These are the activations of a small neural network, seen along a few directions. Each row is one input.
In each table, some parts of the input vary, and every possible input appears once, in random order.
A made-up example of a description, with smaller parts first: ring(5) and (point or (values(2) and line(4)) or line(11)).
Shared parts are said once, and a part with two or three values counts as separate values.
In the rows, zero is written as 128.

A family of inputs:
row 1: [ 96 138 149 105 130  96 117 189 104 154 193  88  82 133]
row 2: [127 126 195 107  92 151 138 155 117 198 211 119  76 127]
row 3: [178 162 128 169 114  94 121  93 141  33 114 133 149 102]
row 4: [ 97 149 128  93 145 147 127 205 104 121 148  87 110  92]
row 5: [ 52 106  99 117 188 119 143 115  63 188  65 139 138 174]
row 6: [198 176 141 143  93 104 110  81 157  68 118 129 153  97]
row 7: [ 80 140  76 120 177 177 129 165  78 149  86 123 144 123]
row 8: [122 133 179  93 105 213 143 174 124 170 165 120 102  76]
row 9: [187 130 167 179  43 143 116  51 165  75 139 153 161  90]
row 10: [188 118 103 181 144  96 106 110 189  24 113 135 149 133]
row 11: [182 161 135 160  66  92 104  81 166  73 130 117 174  92]
row 12: [117 156 142  69 127 154 125 187 118 157 157  84 119  80]
row 13: [ 69  63  74 122 200 116 132 138  94 174  55 156 120 198]
row 14: [203 146 171 162  71 154 122  52 158  69 127 164 139  95]
row 15: [ 95  98 169 104 105 129 185 100 112 226 165 157  91 170]
row 16: [ 73 120 114  93 170 127 139 103  78 219  76 133 147 166]
row 17: [ 79  93 149 115 151 181 164  88  72 225  81 174 139 174]
row 18: [ 97 152  90  95 157 188 124 152  95 181  96 120 152 111]
row 19: [ 98  96  52 123 191 172 120 185 107 137  77 137 130 151]
row 20: [194 176 144 156 101 115 108  77 175  67 124 104 158 104]
row 21: [ 87 124 136  81 126  82 159 114 117 219 160 118 104 161]
row 22: [199 146 174 176  76 166 120  47 176  67 132 140 145 103]
row 23: [112 108 102  90 161 144 119 227 134 106 136 102 100 125]
row 24: [180 102  95 185 112  74 102 114 181  30 119 148 163 120]
row 25: [ 74  66  99 110 160  73 149 152 138 169 133 150  82 197]
row 26: [161 148 123 186  88  82 115  94 150  35 126 122 169  97]
row 27: [172 163 130 183 122 104 118  91 160  30 120 107 155 110]
row 28: [107  98 124 103 147  96 107 211 139 134 178 109  72 163]
row 29: [ 97 126 122 119 139 245 143 138  93 192 100 159 141 110]
row 30: [ 60 111 122 107 144  73 163 128 105 187 148 127  94 172]
row 31: [119 146 161  82 116 103 117 167 115 188 199  84  93 124]
row 32: [195 118 102 167 136  85 109 112 171  29 107 160 144 125]
Describe the family of inputs behind these rows.
Answer: line(4) and (values(3) or ring(5))
Changing only the line(4) part turns row 26 into row 24. The same change can be made to row 1. Which row results?
Answer: row 28
Change only the ring(5) part in row 19. List by row number the other rows that result.
Answer: row 13, row 23, row 25, row 28
Which other rows agree with row 17 in the line(4) part? List them by row number.
Answer: row 2, row 8, row 9, row 14, row 15, row 22, row 29
Change only the values(3) part in row 6. List by row number the other rows that result.
Answer: row 11, row 20
Change only the ring(5) part in row 18. List by row number the other rows that result.
Answer: row 12, row 16, row 21, row 31

A family of inputs:
row 33: [167 123 106  39 144  95  98 184 191 185 163  95  97 146]
row 34: [136 161 122 133 106  71 145  46 113 149 112 135 158 155]
row 35: [138 106  86 158 155  87 112 139 143  48  90 117 166 128]
row 36: [124 115 136 159 100  29 123  94 152  73 137 127 117 152]
row 37: [103  64 124 133 194 164 161 108 123 168  85 179  89 215]
row 38: [148 160 129 122 129 195  94 101 122 119  90 122 153  97]
row 39: [ 33 119 110 112 127 150 147 177  85 204 153  98 123 129]
row 40: [156 134 187 130  71 154 158 107 159 113 178 147 123  84]
row 41: [162 124 156 173  96  98 117 125 156  75 197 129  91 118]
row 42: [131 160  76 138 172 119 124  95 125 111  62 133 179 111]
row 43: [160 144 120 131 102 190 132 146 142  78 110 134 134  80]
row 44: [ 63 166 158  77 177 121 146 202  54 164 159  75  78 126]
row 45: [164 132 107 172 132 142  96 173 144  50 132 128 141 118]
row 46: [165 152 201 133  80 158 127  67 127 173 142 122 149 111]
row 47: [ 70  61 101 109 135 147 141 155  84 208 110 182 123 150]
Describe the family of inputs behind these rows.
Answer: point or line(4) or (values(2) and ring(5))
Start at row 37 and move only the line(4) part, one step at a time. The first step leads to row 47. Which rows follow, in order?
Answer: row 39, row 44

A family of inputs:
row 48: [183 179 184 187  91  88 131  31 135  40 124 127 151 108]
row 49: [171 161 104 139 148 208 124 167 133  60 103 131 146  80]
row 50: [118 164 156  78 100  97 122 193 144 160 216  50  93 111]
row 51: [ 83  92  86  83 183  64 150 135  98 193  97 157  96 205]
row 52: [111  77  79 152 170  53  97 177 127  83 107 124 136 167]
row 53: [ 71 100 180  96 115 220 160 126  70 234 122 149 111 136]
row 54: [ 68 105 168 105 132 122 159 156  96 234 208 127  58 172]
row 55: [142 173 153  84  98 191 103 159 102 173 150 107 144  55]
row 56: [ 63 107  82 101 191 156 169  99  98 200  45 149 158 160]
row 57: [179 124 141 176  35  81 144  61 184  61 155 164 157  91]
row 58: [102 123  50 178 167 150  97 128 108  91  60 131 173 139]
row 59: [231 131 159 173  85 123  96  32 201  85 122 149 155 138]
row 60: [143 126 124 111 148 110 113 199 168  51 156  97  87 103]
Describe the family of inputs behind these rows.
Answer: values(3) or (values(2) and ring(5))
What sort of input is row 56?
Answer: values(2) and ring(5)
